These are the activations of a small neural network, seen along a few directions. Each row is one input.
Each table varies a few parts of the input and shows all the possible inputs, shuffled.
A made-up example of a description, with smaller parts first: values(3) and (point or ring(11) or (line(4) and ring(8))).
Shared parts are said once, and a part with two or three values counts as separate values.

Table:
R1: [-.05,-.02,.16,.14,-.13,.02,-.01,-.10,.18,.44,.43,.07,-.07,.11,-.15,-.01,-.17,-.25,.06]
R2: [.07,.09,-.60,.03,.06,-.03,.09,-.18,-.07,.31,-.86,.23,.48,-.16,-.10,.11,-.52,.70,.27]
R3: [-.19,-.19,.57,.15,-.18,.16,-.23,-.04,.12,.04,.44,-.23,-.15,.14,.05,.05,-.08,-.39,-.14]
R4: [.11,.10,-.16,-.17,.09,-.10,.04,.15,-.20,-.51,-.17,.00,-.11,-.02,.12,-.09,.38,.03,.00]
R5: [.13,-.09,-.50,.07,.23,-.04,.15,-.30,.22,.41,-.65,.19,.49,-.19,-.21,.33,-.62,.76,.03]
R6: [-.25,.00,.46,.11,-.31,.20,-.25,.07,-.15,-.07,.23,-.20,-.15,.19,.16,-.17,.03,-.46,.05]
R7: [.09,-.04,-.11,.02,.11,-.11,.13,-.05,.09,.08,.20,.11,-.04,-.03,-.12,.12,-.04,.04,-.04]
R8: [.17,-.11,-.05,-.14,.22,-.15,.06,.05,.08,-.44,.07,-.03,-.14,-.05,-.02,.17,.26,.07,-.22]
R9: [.03,.18,-.24,.00,.01,-.05,.11,.04,-.22,.01,-.05,.15,-.01,.05,.03,-.11,.09,.00,.17]
R10: [-.03,.05,.17,-.19,-.01,.03,-.07,.24,-.13,-.38,-.02,-.18,-.13,-.07,.19,-.18,.40,-.13,-.12]
R11: [-.10,.21,.05,.15,-.22,.10,.02,-.01,-.09,.39,.17,.08,-.01,.13,-.01,-.30,-.03,-.29,.25]
R12: [.01,-.18,.27,-.16,.12,-.03,-.04,.13,.17,-.28,.19,-.20,-.15,-.09,.06,.08,.28,-.09,-.32]
- The inputs of R5 and R2 match in every part but one. If R1 is changed in the same way as R5 into R2, which row does it become? => R11
- What do these inputs look like to the network? => values(2) and (point or ring(5))
- Which other rows does R6 become when the values(2) part takes its other values? List them by row number. => R3

Table:
R13: [.30,-.04,-.55,-.25,.37,-.20,.14,-.06,.09,-.19,-.64,.14,.26,-.27,-.09,.28,-.09,.76,-.10]
R14: [.30,-.05,-.62,-.18,.29,-.16,.15,-.07,.08,-.31,-.68,.06,.31,-.31,-.16,.29,-.20,.72,-.08]
R15: [-.04,.04,-.10,.04,.01,-.03,.06,-.02,-.15,-.03,.00,.07,-.02,.05,.04,.05,-.10,.07,.05]
R16: [-.03,-.12,.03,.15,.04,-.03,-.02,-.08,.09,.16,.11,.06,-.07,.11,-.12,.22,-.10,.03,-.01]
R17: [.04,.25,-.24,.14,.00,.05,.10,-.07,-.21,-.06,-.15,.12,.07,.07,.01,-.11,-.04,.10,.20]
R18: [-.03,.18,-.27,.06,-.09,.07,.02,-.05,-.10,.42,-.29,.14,.27,.03,-.02,-.10,-.25,.13,.22]
R19: [-.03,.07,-.14,.10,-.12,.08,.02,-.17,.13,.55,-.10,.13,.27,-.07,-.13,-.05,-.41,.15,.16]
R20: [-.19,-.07,.51,.01,-.24,.16,-.25,.19,-.13,-.19,.23,-.31,-.21,.07,.16,-.16,.20,-.46,-.06]
R21: [.05,-.05,.00,.16,-.03,.02,-.02,-.19,.20,.48,.00,.08,.10,.03,-.19,.09,-.35,.09,.11]
R22: [-.02,.03,.32,-.24,.06,-.07,.00,.38,-.09,-.50,.45,-.15,-.42,.01,.14,-.15,.74,-.42,-.24]
R23: [-.16,-.23,.59,-.03,-.08,.14,-.21,.05,.15,-.11,.46,-.26,-.23,.10,.07,.03,.15,-.46,-.27]
R24: [.03,-.11,.01,.17,-.01,.00,-.05,-.13,.12,.26,.12,.03,.14,.00,-.13,.20,-.26,.00,-.01]
R25: [-.15,.13,.33,-.06,-.16,.05,-.09,.22,-.26,-.41,.19,-.18,-.24,.08,.35,-.36,.46,-.35,.01]
R26: [-.01,-.17,.44,-.06,.05,-.06,.01,.07,.23,-.18,.65,-.14,-.36,.08,.06,-.05,.41,-.45,-.27]
R27: [-.05,.15,-.30,-.01,-.10,-.03,.12,-.05,-.16,.10,-.34,.22,.14,.02,.00,-.19,-.13,.07,.30]
- What do these inputs look like to the network? => values(2) or ring(5) or ring(8)
- List by row number the other inputs of the same sort as R17. => R15, R16, R18, R19, R21, R24, R27
